Each row below holds a small network's activations on one input, seen along a few directions.
In each table, some parts of the input vary, and every possible input appears once, in random order.
A made-up example of a description, with smaller parts first: values(2) and (point or line(11) or (line(4) and ring(8))).
Shared parts are said once, and a part with two or three values counts as separate values.
In the rows, 128 means zero.

Other details of the inputs vary at random and push rows far along two fixed directions, the same in every table; ignore that.

Rows:
r1: [159  59 125 140 175 105  82  68 103  92 124 155 138 143  61]
r2: [190  61 149 172 225 107  99  42 119  89 136  98 192 208  99]
r3: [ 83 153 201 141  65  66 106  57  90  46 123 174 119 213 166]
r4: [131 120  59  84 151 143 127 169 138 175 139 139 111  64  86]
r5: [ 92 204 164 150  60 138 182 166 160 124 106  94 110 102 187]
r6: [150  91  73  86 104 160 114 150 120 206 143 154 122  78 128]
r7: [175  98  86 118 176 173 148 146 156 202 152  80 162  93 124]
r8: [180  76 153 180 220 117 114  44 120  84 134 104 202 203 105]
r9: [120 146  69  82 132 150 137 159 120 205 168 153 137 113 148]
r10: [ 89 181 175 110  64  58  90  91 111  64 101 169 111 192 159]
r11: [154  74 123 131 183 128  88 114 108  96 128 144 126 148  68]
r12: [162 104  91 142 183 191 170 151 150 191 154  94 175  87 123]
r13: [ 93 201 163 145  59 133 180 169 158 128 106  92 104 103 187]
r14: [ 98 173 140 104  43 134 125 186 127 126 100 145  65  98 155]
r15: [ 75 188 139 108  56 143 148 187 123 144 138 153  80 122 190]
r16: [ 88 190 127  82  50 102 122 159 135 121 105 152  88 102 146]
r17: [114  97  87 124 177 166 141 185 130 154 146 129 102  79  82]
r18: [ 96 204 157 138  46 130 175 174 162 136 105  87 100  98 192]
r19: [187  59 146 150 216 108  95  50 124 102 137  94 191 198 100]
r20: [173 103  90 138 177 180 160 151 151 195 151  85 164  91 123]
r21: [ 98 178 232 194  98  78 141  63 130  13  94 116 144 208 163]
r22: [100 137  65 106 161 139 149 176 137 161 144 133 109  67  87]
r23: [158  90  77  90 132 177 113 185 124 214 150 144 111  96 127]
r24: [ 60 156 191 164  90  60 122  94 107  21  94 155  90 148 114]
r25: [175  57 119 123 155 113  72  65  96 110 123 158 147 146  80]
Description of these inputs: line(10) or (values(3) and line(5)).
Which other rows does r9 become when the values(3) part takes its other values? List them by row number.
> r3, r15
Which other rows does r4 become when the values(3) part takes its other values? List them by row number.
> r1, r11

Rows:
r26: [102 156 102 100  84 143 142 182 132 166 127 141  91  75 138]
r27: [175  62  99 122 187 136  90 100 108 140 141 144 150 141  83]
r28: [ 84 165 187 142  81  65 104  89 107  38 100 159 100 181 136]
r29: [128 162 140 138  92 150 167 160 159 155 118  83 125  98 171]
r30: [168  91 127 153 175 144 136 110 141 137 130  89 163 127 113]
r31: [158  95 125 156 170 144 141 107 139 137 133  98 161 120 113]
r32: [102 155 102  94  83 145 141 183 134 170 129 141  94  77 141]
r33: [167  99 118 147 187 156 143 106 131 155 155 103 182 151 134]
r34: [103 149 198 143  84  70  92  77 107  33  96 156 110 194 137]
r35: [115 168 138 139 103 159 174 174 156 155 130  89 121 104 172]
r36: [ 99 182 210 169  99  78 134  90 138  33  94 106 128 192 160]
r37: [ 98 159 100  93  82 143 142 183 135 170 131 142  92  77 141]
r38: [101 167 207 175 115  74 130  81 133  20  93 110 128 188 137]
r39: [ 97 157  99  99  83 142 142 182 134 166 130 143  91  77 140]
r40: [ 82 164 187 135  78  66 104  88 110  40 102 158 101 182 141]
r41: [110 150 102  97  79 150 141 182 137 170 126 139  94  75 142]
r42: [102 153  99  94  83 146 142 182 135 170 130 140  94  75 141]
r43: [145 111 122 152 178 136 142 115 138 122 132 107 153 123 103]
r44: [108 151 107 103  81 145 138 178 134 162 123 141  94  81 142]
r45: [ 87 163 189 140  74  71 105  93 110  41  97 157  99 177 142]
r46: [162 110 115 142 185 141 136 113 140 148 141  99 171 144 121]
r47: [110 175 219 175  83  77 136  73 134  47  96 103 138 198 177]
r48: [151  95 127 161 188 148 143 109 131 129 142 105 164 137 110]
r49: [164 107 112 140 186 144 137 104 136 146 145 104 181 145 123]
r50: [177  95 116 144 173 151 139  96 137 160 147  96 185 140 132]
r51: [174  60 101 122 188 135  89  98 108 138 141 145 152 145  85]
r52: [175  57  91 114 194 138  90 103 109 149 148 145 155 140  81]
r53: [157  71  98 121 195 120  93  94 103 129 149 150 149 149  79]
r54: [101 160 217 183 113  86 135  83 128  26 100 107 132 198 151]
r55: [115 171 141 142 102 153 174 165 152 157 133  95 129 115 178]
r56: [107 154 103 101  84 145 141 180 132 164 126 140  91  76 137]
r57: [106 154 104  96  81 145 139 180 134 167 127 140  93  78 140]
r58: [ 94 159  99  97  86 140 144 183 133 166 132 144  90  77 141]
r59: [162  64  95 119 193 129  92  99 106 138 147 149 152 144  82]
r60: [ 95 161  99  92  84 141 143 184 134 169 133 142  92  77 141]
r61: [172  63  93 120 190 137  94 105 108 145 145 145 150 136  81]
r62: [168  61  95 115 191 132  92  96 107 139 148 146 152 145  81]
r63: [157  67 100 117 197 118  90  87 104 126 150 150 153 156  81]
r64: [113 148 108  99  78 151 138 179 137 167 124 137  94  78 143]
What is each input in this table made of?
> (values(3) and line(5)) or (line(4) and line(6))
Start at r50 and move only the line(5) part, one step at a time. The first step leads to r47. Which rows follow, in order?
> r29, r30, r31
Which other rows does r30 become when the values(3) part takes its other values? List them by row number.
> r38, r54
